A small network was trained on made-up records. Each row is its average activation on records with the value named, seen along a few directions.
Values that are neighbours, or in one group, have similar rows; names and order tell nothing.
In the rows, zero is written as 500.
Random noise pushes rows far along 10 fixed directions. That doesn't count. These rows show it; they differ only by the noise:
582  474  528  598  592  596  279  517  193  566  526  468  576  557  710  505  484  304  343  375  643  438  399  669  574
527  658  489  342  429  506  692  604  526  373  420  484  422  461  391  446  441  555  603  541  395  668  389  411  513
466  509  404  365  709  465  325  614  705  557  526  516  332  355  679  656  322  570  450  437  584  511  471  431  545
483  674  438  532  509  468  602  540  484  471  469  435  374  566  563  583  438  521  585  491  397  377  382  484  530
570  308  502  293  428  565  533  537  426  431  729  508  614  545  349  275  605  438  518  413  626  725  481  236  416
383  453  529  483  538  541  527  409  449  357  711  392  499  457  464  634  418  495  681  374  489  675  347  318  530
498  588  555  532  474  535  596  564  316  542  284  502  474  458  515  441  512  467  415  628  446  594  520  708  556
467  420  597  660  590  582  651  249  645  465  580  479  494  654  413  481  575  390  718  502  373  488  436  385  481
466  389  465  546  456  466  392  512  500  473  369  445  578  433  538  430  433  538  427  553  570  503  467  674  422
428  467  518  556  608  483  501  462  537  575  388  552  370  540  544  559  495  560  502  560  448  454  631  512  612
396  439  515  494  571  535  503  420  684  577  694  466  554  338  505  532  571  479  567  571  561  590  501  427  356
486  568  571  449  410  505  542  526  288  410  326  579  455  579  401  476  527  626  546  538  426  581  629  459  719


Field L:
l6: 512  450  355  622  426  356  206  460  777  433  370  508  584  534  606  513  396  679  500  492  565  130  479  618  400
l14: 559  797  468  423  400  488  805  547  569  374  413  477  383  595  364  535  483  566  686  548  307  497  358  393  518
l1: 511  467  397  491  583  434  503  596  589  786  571  571  420  485  648  420  640  468  324  589  580  297  666  541  372
l8: 374  524  488  499  428  430  438  501  456  581  545  535  569  390  464  627  556  637  423  586  565  509  751  503  491
l11: 641  397  319  420  398  397  504  636  607  332  366  422  477  678  464  304  369  533  459  401  523  399  294  500  377
l2: 336  309  690  601  430  513  518  236  459  363  492  546  554  490  290  591  527  626  696  496  368  691  689  403  671
l16: 552  381  540  611  415  453  481  415  459  481  400  579  539  713  470  363  598  516  552  485  425  255  614  504  561
l10: 520  620  596  495  493  571  542  418  566  395  466  489  573  385  389  575  447  458  570  511  431  685  399  524  519
l4: 561  695  549  590  519  528  575  492  419  541  328  561  440  643  494  558  537  474  488  535  420  416  546  596  636
l12: 503  456  605  460  394  563  704  463  485  579  527  537  636  400  298  370  667  433  419  636  469  704  671  537  387
l15: 377  666  520  590  526  460  409  412  596  558  614  540  458  476  578  687  606  620  659  569  485  284  616  420  600
l17: 566  522  543  529  410  508  611  483  395  404  419  496  541  565  420  468  468  463  505  464  389  511  417  547  524
l9: 414  530  519  513  694  524  601  568  322  673  705  442  327  323  695  711  434  347  421  434  480  624  453  534  553
l5: 551  688  545  448  562  565  410  539  597  559  491  584  502  429  561  524  572  488  506  553  527  464  513  493  549
l18: 403  475  490  458  504  432  695  552  538  574  401  538  331  456  413  542  511  630  455  615  399  588  689  479  539
l13: 528  458  492  523  348  496  485  469  491  429  628  441  673  480  402  461  534  477  507  456  526  476  452  493  353
l7: 761  564  613  331  376  649  283  537  270  386  487  706  724  688  347  350  637  470  454  378  672  577  650  337  711
l3: 462  642  539  652  628  483  383  420  544  563  524  491  422  483  673  652  471  482  555  486  442  301  458  592  570
The values of L form a 3 by 6 grid.
Question: How many steps from neighbour to neighbour lead from l17 to l5, at the fewest?
Answer: 4
Each value of L is a pair of two hidden parts, and every pair occurs once (3 first parts, 6 second parts).
Question: Changing only the second part turns l11 into l14. l2 has the same second part as l11; what does that change turn l2 into?
Answer: l17
Question: Changing only the second part turns l15 into l4. l3 has the same second part as l15; what does that change turn l3 into?
Answer: l10
Question: Changing only the second part turns l5 into l7. l9 has the same second part as l5; what does that change turn l9 into?
Answer: l12

Field S:
s6: 385  384  417  656  486  457  500  432  539  681  656  453  473  521  561  510  649  568  449  578  492  313  602  502  362
s4: 505  589  416  355  364  471  261  685  265  528  613  513  601  472  550  395  617  604  414  454  670  381  607  409  515
s5: 393  490  482  652  459  462  494  416  553  458  404  471  549  502  492  601  486  638  479  542  474  428  528  581  497
s8: 412  517  618  463  528  476  619  410  613  471  437  611  428  378  432  606  493  595  630  611  368  606  653  425  622
s7: 492  478  537  446  485  511  453  554  247  478  579  470  455  516  511  507  456  479  452  361  462  560  547  446  594
s2: 581  587  522  349  559  575  514  542  689  399  551  542  533  426  447  547  388  440  552  410  476  639  413  351  507
s9: 394  398  532  517  359  465  348  472  366  481  492  546  613  372  528  586  545  694  503  571  578  580  620  554  555
s1: 401  559  495  499  591  516  678  522  490  468  565  390  417  521  483  566  475  436  523  460  467  570  441  419  518
s12: 609  574  545  417  546  543  409  501  807  443  360  609  517  463  525  437  497  497  606  598  511  458  465  530  530
s3: 505  585  462  525  398  424  520  561  273  484  469  397  543  465  499  545  406  470  437  477  511  484  400  677  443
s11: 346  223  589  518  653  502  535  393  616  596  383  543  395  299  417  591  446  576  437  609  514  880  659  596  543
s10: 523  476  553  548  538  574  301  339  534  463  693  492  682  498  486  512  552  392  626  436  667  496  420  433  453
Each value of S is a pair of two hidden parts, and every pair occurs once (3 first parts, 4 second parts).
Question: Changing only the second part turns s8 into s2. s9 has the same second part as s8; what does that change turn s9 into?
Answer: s5
Question: Changing only the second part turns s7 into s3. s4 has the same second part as s7; what does that change turn s4 into?
Answer: s10
